A small network was shown many inputs. Here are its activations along a few directions, one row for each input.
In each table, some parts of the input vary, and every possible input appears once, in random order.
A made-up example of a description, with smaller parts first: values(3) and (point or ring(9) or (line(4) and ring(8))).
Shared parts are said once, and a part with two or three values counts as separate values.

Other details of the inputs vary at random and push rows far along two fixed directions, the same in every table; ignore that.

A family of inputs:
R1: [12,-7,-6,25,37,56,10,23,-31,-7,3]
R2: [5,16,-12,22,45,54,17,37,-12,-26,3]
R3: [-7,-37,1,-56,-22,-78,-13,-20,-28,-14,15]
R4: [27,29,-32,48,5,32,8,2,7,17,-9]
R5: [-39,18,-10,-23,-41,-35,-46,-28,-36,-32,6]
R6: [19,27,8,29,37,56,-3,3,28,9,13]
R7: [-33,-26,-20,-17,-73,-39,-37,-24,-18,1,43]
R8: [13,18,-30,44,11,38,15,-7,11,29,6]
R9: [-4,37,8,5,-45,1,-9,13,-27,-16,24]
R10: [8,16,-17,3,8,-7,-23,-7,-51,-9,41]
R11: [-2,35,0,42,33,1,-22,56,-8,23,-2]
R12: [25,-34,-9,-22,0,-39,42,-22,52,25,-76]
R13: [31,41,-22,37,6,34,1,3,-7,7,-14]
R14: [17,40,13,44,33,44,-1,4,16,-9,9]
R15: [-42,-22,7,-45,-57,-28,-45,-19,-4,-6,51]
R16: [-17,-6,-1,-4,-14,10,-5,44,-30,-44,44]
R17: [-21,-10,-5,-24,8,8,-18,-25,23,13,2]
R18: [-15,19,16,4,13,-6,1,-22,10,-26,-28]
R19: [22,-71,20,-44,33,-40,49,-16,18,20,-65]
R20: [53,20,2,18,3,20,41,14,26,21,-46]
R21: [-18,31,26,16,-35,1,-7,8,-15,-31,34]
R22: [-5,-12,-9,10,5,11,-24,-4,-56,-7,39]
R23: [5,-43,6,-49,7,-24,45,-27,59,42,-58]
R24: [-5,-10,18,-1,18,-48,3,43,19,25,-42]
R25: [6,21,-21,29,19,52,16,-4,14,35,7]
R26: [-7,-25,5,2,-17,16,-8,31,-47,-20,39]
R27: [9,-39,36,-48,22,-28,38,-25,73,13,-55]
R28: [-36,-25,28,-45,-41,-62,-26,-31,13,-34,14]
Description of these inputs: values(2) and (point or line(4) or ring(9)).
Changing only the values(2) part turns R9 into R5. The same change can be made to R7. Which row results?
Answer: R8
Change only the values(2) part in R14. List by row number the other rows that result.
Answer: R28

A family of inputs:
R29: [-31,-44,12,-39,-25,-36,-23,-18,-17,-23,7]
R30: [-4,52,-5,33,-20,50,-14,10,-10,-5,42]
R31: [6,42,0,39,-2,28,-14,52,-36,-10,38]
R32: [53,29,12,31,71,39,55,26,27,12,-37]
R33: [-5,46,-6,33,-36,42,-18,12,-15,-13,54]
R34: [19,-7,14,-18,33,-18,25,-7,18,-7,-45]
R35: [-21,-32,-18,-34,-24,-35,-38,-27,-25,-16,34]
R36: [-25,-46,-15,-34,-20,-22,-30,-12,-16,-13,21]
R37: [5,40,3,36,-12,30,-18,45,-43,-9,38]
R38: [-42,-38,-14,-34,-25,-45,-28,-34,-24,-13,13]
R39: [-9,39,-3,47,6,32,-21,38,-35,-22,44]
R40: [49,1,-15,20,55,52,55,28,23,39,-38]
R41: [4,-15,-4,-17,12,-36,14,-34,48,23,-66]
R42: [14,-25,-1,-20,-3,-42,31,-24,51,12,-62]
R43: [61,8,2,24,58,50,70,4,29,33,-35]
R44: [-1,46,-15,46,-19,37,-37,-2,-17,10,44]
R45: [-34,-7,3,-12,-14,-33,-35,-2,-26,-32,11]
R46: [-37,-24,-5,-40,-64,-61,-36,-37,0,-25,13]
R47: [-4,28,6,40,-1,36,-20,46,-32,-28,53]
R48: [8,-50,-4,-53,18,-42,42,-23,27,24,-69]
R49: [53,16,14,25,49,42,55,7,16,20,-35]
R50: [12,31,17,41,-19,51,0,34,-6,8,63]
R51: [1,-8,2,-30,25,-15,18,-41,53,21,-64]
R52: [-34,-27,14,-35,-29,-62,-41,-21,5,10,17]
R53: [9,32,1,35,-20,38,-9,35,-49,3,42]
R54: [8,-22,-5,-21,-1,-46,19,-28,46,17,-64]
R55: [-2,26,8,39,-6,37,-21,41,-34,-26,51]
R56: [-43,-1,-5,-37,-34,-32,-42,-38,0,-16,11]
R57: [-33,-27,2,-21,-15,-35,-24,-20,-24,-17,2]
R58: [-34,-16,12,-41,-39,-54,-21,-8,-2,-8,16]
R59: [52,-8,7,23,60,61,76,17,39,34,-43]
R60: [4,-41,-14,-27,40,-14,29,-19,29,17,-56]
What is each input in this table made of?
Answer: values(3) or ring(9) or (values(4) and line(5))
Change only the line(5) part in R39. List by row number the other rows that result.
Answer: R38, R45, R57, R60
Change only the values(4) part in R36. List by row number the other rows that result.
Answer: R35, R40, R60
Which other rows belong to the same alternative as R41? List them by row number.
Answer: R30, R33, R42, R44, R46, R51, R54, R56

A family of inputs:
R61: [28,39,-24,52,14,53,25,32,12,38,2]
R62: [40,11,21,-20,49,-5,67,-26,71,27,-96]
R63: [46,66,-5,53,8,35,28,24,7,19,-5]
R64: [-30,-62,-13,-49,-24,-60,-24,-36,-40,-36,-7]
R65: [26,-8,6,-18,56,13,56,-24,87,14,-93]
R66: [40,-12,7,-2,79,-11,43,29,33,22,-87]
R67: [-8,17,4,41,8,14,-38,40,-45,-19,42]
R68: [45,22,-1,44,22,67,20,7,28,32,26]
R69: [7,15,3,19,-34,14,-17,56,-43,-17,55]
R70: [32,-25,38,-18,47,5,76,24,45,19,-73]
R71: [-23,-45,0,-62,-29,-58,-25,-50,12,14,-1]
R72: [39,58,9,64,7,43,28,15,14,9,-5]
R73: [-48,-30,9,-38,9,-59,-40,-10,-15,-36,12]
R74: [45,6,23,-12,54,-1,66,-30,88,12,-93]
R75: [-45,-37,-5,-48,-32,-51,-27,-40,10,4,-15]
R76: [-10,26,-12,32,-20,50,-32,4,-3,-5,60]
R77: [11,24,-4,39,-22,39,-15,7,-22,30,56]
R78: [-14,24,-19,48,-31,36,-25,13,-18,7,49]
R79: [-7,47,-27,35,-30,22,-29,19,-25,-3,38]
R80: [-38,-24,9,-39,10,-52,-33,-4,-22,-21,1]
R81: [0,8,-15,23,5,45,-12,7,-52,-30,61]
R82: [8,17,-12,49,-31,29,-18,9,-21,21,63]
R83: [-24,-55,-26,-58,-29,-68,-30,-27,-43,-30,-2]
R84: [-30,-45,-19,-52,-51,-88,-33,-38,-7,9,11]
R85: [-45,-24,-2,-47,-33,-52,-31,-40,7,-12,-24]
R86: [37,18,-9,32,46,71,39,22,-24,7,8]
R87: [-9,46,-9,28,-17,45,-24,7,-13,-4,38]
R88: [27,-14,22,0,81,2,48,19,32,21,-80]
R89: [-4,18,16,13,-14,34,-2,43,-34,-15,59]
R90: [-43,-47,21,-60,-30,-57,-12,-7,-2,-42,18]
R91: [35,-34,3,-22,64,9,67,-13,20,15,-81]
R92: [-32,-12,16,-48,-39,-71,-26,-51,4,-16,-23]
R93: [-43,-37,-8,-56,-30,-48,-30,-41,15,1,-7]
R94: [-13,39,-14,46,-30,32,-28,11,-18,-11,36]
R95: [-1,9,16,31,-34,23,-11,49,-39,-24,57]
Changing only one part turns R71 into R82. The same change can be made to R93. Which row results?
Answer: R78
What is each input in this table made of?
Answer: line(5) and (values(3) or line(4))
Change only the line(4) part in R65. List by row number the other rows that result.
Answer: R68, R74, R76
List by row number the other rows that have the line(5) part in common with R83.
Answer: R61, R63, R66, R69, R79, R84
Change only the values(3) part in R67. List by row number the other rows that result.
Answer: R64, R95
